m =
[[ -0.2   4.7  24.1 -36.7  14.0  13.7 -16.0 -48.0 -47.9]
 [ -0.4   1.9  -0.4 -16.1  17.0  -1.4  -8.6  11.3 -11.2]
 [  8.3   8.0  33.0 -13.9  21.4  13.1  -9.8 -43.5 -69.1]
 [  0.0  10.7   0.1 -37.0  29.2  22.0   5.5 -39.6 -33.5]
 [ -0.1   3.2   0.4 -18.6  18.8  -0.7  -9.5  12.3 -12.9]
 [ -0.3   4.6   2.6 -36.7  14.2  13.8 -16.3 -48.1 -47.7]
 [  0.0  11.1   0.1 -40.9  10.0   8.2  14.8 -10.2 -35.0]
 [  0.2   1.8   0.2 -18.2  18.8  -0.8  -9.5  12.0 -12.5]
 [  0.2  10.9  -0.6 -38.6   5.9  12.9  11.7  -1.3 -33.7]]
Counting starts at 0.
The entry just left of -48.0: -16.0
The entry in row 0 and column 1 -> 4.7
Find the entry directly below 13.8.
8.2
The entry at row 0, column 0: -0.2
Find the entry in row 2 and column 0.
8.3
The entry directly above 8.0 is 1.9
The entry just left of -16.1 -> -0.4
Find the entry in row 1 and column 0.
-0.4
The top-right entry -> -47.9
The entry just right of 11.1 is 0.1
The bottom entry of the column that holds the smallest entry: -33.7
The entry directly below -0.8 -> 12.9
Find the top entry of the column that holds the largest entry.
24.1
The smallest entry -> -69.1
The entry just right of the centre entry: -0.7
The entry directly below 8.0: 10.7
Find the entry directly above 8.2.
13.8
The entry directly above -0.1: 0.0
The largest entry is 33.0
The bottom entry of the column that holds the largest entry is -0.6
The bottom-left entry: 0.2
Find the entry directly below 33.0.
0.1
Find the entry directly below the smallest entry.
-33.5
Find the entry just right of -0.8.
-9.5
Find the entry in row 2 and column 1.
8.0
The entry directly above -37.0 is -13.9
Find the entry just right of 8.2.
14.8
The entry just left of the smallest entry -> -43.5
The entry just right of 17.0 -> -1.4

A =
[[  9.6 -14.2  15.2 -13.7   8.2   7.0  -2.9  -8.6  40.4  -0.5]
 [  9.6 -14.2  17.5 -16.9   9.2   7.9  -2.9  -8.6  40.4  -0.5]
 [  9.6 -14.2  21.4 -11.5   9.2   7.9  -1.1  -8.6  43.7  -0.5]
 [-31.6  10.7 -23.8 -12.7  11.8 -44.8  -3.1 -18.4 -10.0  -0.5]
 [  4.7 -11.6  12.9 -13.7   9.2  -2.1  -5.3  -8.6  36.2  -0.5]
 [ -2.6  -4.7  10.8 -13.7   9.2  -9.5  -2.9 -11.6  25.6   0.1]
 [ 11.5 -17.4  17.5 -13.7   9.2  14.5  -2.9  -8.6  45.8  -0.5]
 [ 20.9 -14.2  17.5 -13.7   9.2  12.7   0.5  -7.9  44.8  -1.8]
 [ 24.7 -24.8  26.7  -9.9   6.9  19.4  -0.3  -8.6  57.4  -0.5]
 [-18.8   4.0 -12.6 -23.5   9.2 -22.1  -7.0 -10.7   8.0  -0.5]
 [ 27.0 -25.4  17.5 -15.2   5.2  23.4  -1.6  -6.6  62.2  -0.5]
 [ 10.8 -14.2  17.5  -8.5   9.2   7.9  -2.9  -8.6  43.3  -0.5]
 [-15.3   5.0  -9.4 -17.8  12.1 -27.9  -2.9 -15.2   8.7  -0.5]]
Rows and columns are numbered from 0.
Which number is the entry in row 1 and column 0?
Answer: 9.6
Which number is the entry at row 1, column 1?
Answer: -14.2
The entry in the top-right corner -> -0.5
Which number is the entry in the bottom-right corner?
Answer: -0.5
The entry just left of the largest entry is -6.6
Which number is the entry in the bottom-left corner?
Answer: -15.3
The entry in row 2 and column 0 -> 9.6
Which number is the entry in row 2 and column 1?
Answer: -14.2
The entry directly below the largest entry is 43.3
Which number is the entry at row 0, column 1?
Answer: -14.2
Which number is the entry just right of -12.6?
Answer: -23.5
Which number is the entry just right of the largest entry?
Answer: -0.5
Which number is the entry directly above -0.3?
Answer: 0.5
The entry in the top-left corner: 9.6
The entry just right of 11.5: -17.4
The entry in row 0 and column 2 -> 15.2
Which number is the entry directly above -10.7?
Answer: -8.6
Which number is the entry just right of -9.9?
Answer: 6.9
The bottom entry of the column that holds the smallest entry is -27.9
The maximum is 62.2
Which number is the entry directly above -10.0?
Answer: 43.7
Which number is the entry in row 2 and column 2?
Answer: 21.4
The entry at row 1, column 2 -> 17.5
The entry just left of the smallest entry -> 11.8
The entry directly below -24.8 is 4.0
The bottom entry of the column that holds the largest entry: 8.7
Which number is the entry just left of -17.4?
Answer: 11.5
Which number is the top entry of the column that holds the smallest entry?
Answer: 7.0

[[ 16.407  -6.678  -3.007   6.845  -9.292  13.308  -8.263  23.908  13.614
    2.962   2.436 -23.608  -3.436]
 [  7.507   0.297   0.337   3.202   0.438  10.637   3.924   3.175   5.080
    1.244   3.134   5.803   6.098]
 [ -4.913   7.043  -3.608  -0.412   7.182  -5.461   3.588   0.240   2.173
    4.625  -0.567   7.687  -1.371]]
The entry just right of 1.244 -> 3.134
The entry just right of -0.412: 7.182
Report the entry just right of 13.614.
2.962
Report the entry just right of the centre entry.
3.175
The entry just right of the largest entry is 13.614
The entry just left of 0.297 -> 7.507
Report the entry just right of 2.962.
2.436
Report the entry just right of -3.608.
-0.412
Report the entry just right of the smallest entry.
-3.436
The entry just left of 3.134 is 1.244
The entry just left of 3.588 is -5.461
The entry just right of 0.297: 0.337
